Each row below holds a small network's activations on one input, seen along a few directions.
Each table varies a few parts of the input and shows all the possible inputs, shuffled.
Descriptions start from the smaller parts, as in this example, which fits no table here: one of 8 places around a ring, together with either a single point or one of 11 places along a line or (one of 3 separate values, together with one of 4 places along a line).
Shared parts are said once, and a part with two or three values counts as separate values.
In the rows, 128 means zero.

Other details of the inputs shift rows strongly along three fixed directions, in all tables alike. That doesn't count.

Rows:
row 1: [134 120  85 107 154  88 150 118 119  97 135 127]
row 2: [138 133  83 123 148 108 111 124 107  72 117 104]
row 3: [119 122 113 112 130 105 152 145 168 141 162 141]
row 4: [131 128  85 113 154  87 147 120 122  96 138 127]
row 5: [117 121 153 129 122 135 142 121 137 158 120 152]
row 6: [154 165 128 150  87 156  87 114  50 112 108  75]
row 7: [115 119 115 112 126 100 164 137 161 139 159 149]
row 8: [127 128  84 112 151  90 147 122 124  92 136 128]
row 9: [121 123 108  97 124 113 153 135 170 143 143 156]
row 10: [128 126 193 175 129 174  98 121  94 147  96 123]
row 11: [154 172  96 123  70 140 106 122  71 108 133  68]
row 12: [118 111 195 149 126 156 135 138 141 178 132 150]
row 13: [119 133 135 115 100 124 156 148 158 162 168 140]
row 14: [118 128 132 114  91 126 142 151 169 161 166 135]
row 15: [114  98 143 129 159 124 130 141 176 130 131 147]
row 16: [118  98 152 140 168 130 127 131 145 129 115 147]
row 17: [122 132  98 112 130 117 123 126 148 114 127 135]
row 18: [123 132 100 110 134 114 134 128 140 117 125 134]
row 19: [150 183 102 110  38 135 138 132  77 146 167  81]
row 20: [132 133 161 122  84 147 145 138 122 184 155 126]
row 21: [119 109 116 102 129 101 167 134 153 143 156 147]
row 22: [122 114 115 105 133 104 155 144 162 144 160 139]
row 23: [131 137 102 108 136 116 140 124 137 116 126 144]
row 24: [142 156 165 146  77 163 119 126  78 164 134 102]
row 25: [150 171  95 123  67 142 105 123  72 105 132  69]
row 26: [134 142 163 148  88 150 132 120  93 161 131 118]
row 27: [128 131 105 123 134 114 126 136 150 109 140 121]
row 28: [123 137 102 112 136 116 136 125 138 115 131 139]
row 29: [131 122 106 116 137 113 129 134 144 113 138 118]
row 30: [134 142  77 118 144 111 107 117 114  76 103 113]
row 31: [119 115 190 156 118 157 117 140 153 176 131 144]
row 32: [144 177  95 100  32 145 122 127  96 142 144  82]
row 33: [134 144 135 101  34 145 142 146 126 185 173 105]
row 34: [126 119 160 135 132 135 138 135 134 158 139 138]
row 35: [117 106 151 146 164 130 113 135 154 124 117 145]
row 36: [121 100 165 164 188 141 107 122 124 111  90 142]
row 37: [138 131 123 154 173 145  84 103 104  73  64 125]
row 38: [144 129 147 161 144 152  85 112  75 103  86 102]
row 39: [131 127  85 107 153  97 141 130 126  91 137 124]
row 40: [121 110 168 167 189 140 110 122 124 113  96 147]
row 41: [132 132  79 102 146  96 148 112 128  96 120 143]
row 42: [134 123  83 108 154  96 137 128 127  95 135 119]
row 43: [113 116 182 147 120 167 112 128 159 169 112 151]
row 44: [107 107 137 126 160 125 135 130 175 139 123 167]
row 45: [124 128 184 165 126 169 110 103  94 149  86 141]
row 46: [119 104 194 147 125 146 145 128 135 186 132 153]
row 47: [137 146 143 158 143 154  95 106  75 103  77 117]
row 48: [120 111 113 102 124 113 144 145 173 135 154 134]
row 49: [122 123 107  97 119 114 144 137 176 142 143 154]
row 50: [135 120 132 158 177 127 111 103  79  81  84 122]
row 51: [142 133  83 123 151 105 112 122 105  76 118 103]
row 52: [120 110 162 172 180 147  93 124 139 101  88 137]
row 53: [115 110 152 150 165 131 124 134 151 126 118 148]
row 54: [129 128 106 119 142 108 135 133 134 117 141 125]
row 55: [131 127 157 122  78 152 131 140 137 176 149 117]
Description of these inputs: one of 5 places along a line, together with either one of 3 separate values or (one of 2 separate values, together with one of 4 places along a line).
The inputs of row 27 and row 26 match in every part but the place on the line of 5. If row 15 is changed in the same way as row 27 into row 26, which row does it become? -> row 50
Change only the choice among 2 separate values in row 8. List by row number the other rows that result. -> row 4
Change only the choice among 3 separate values in row 43. List by row number the other rows that result. -> row 32, row 37
Change only the place on the line of 5 in row 10. List by row number the other rows that result. -> row 8, row 25, row 35, row 40
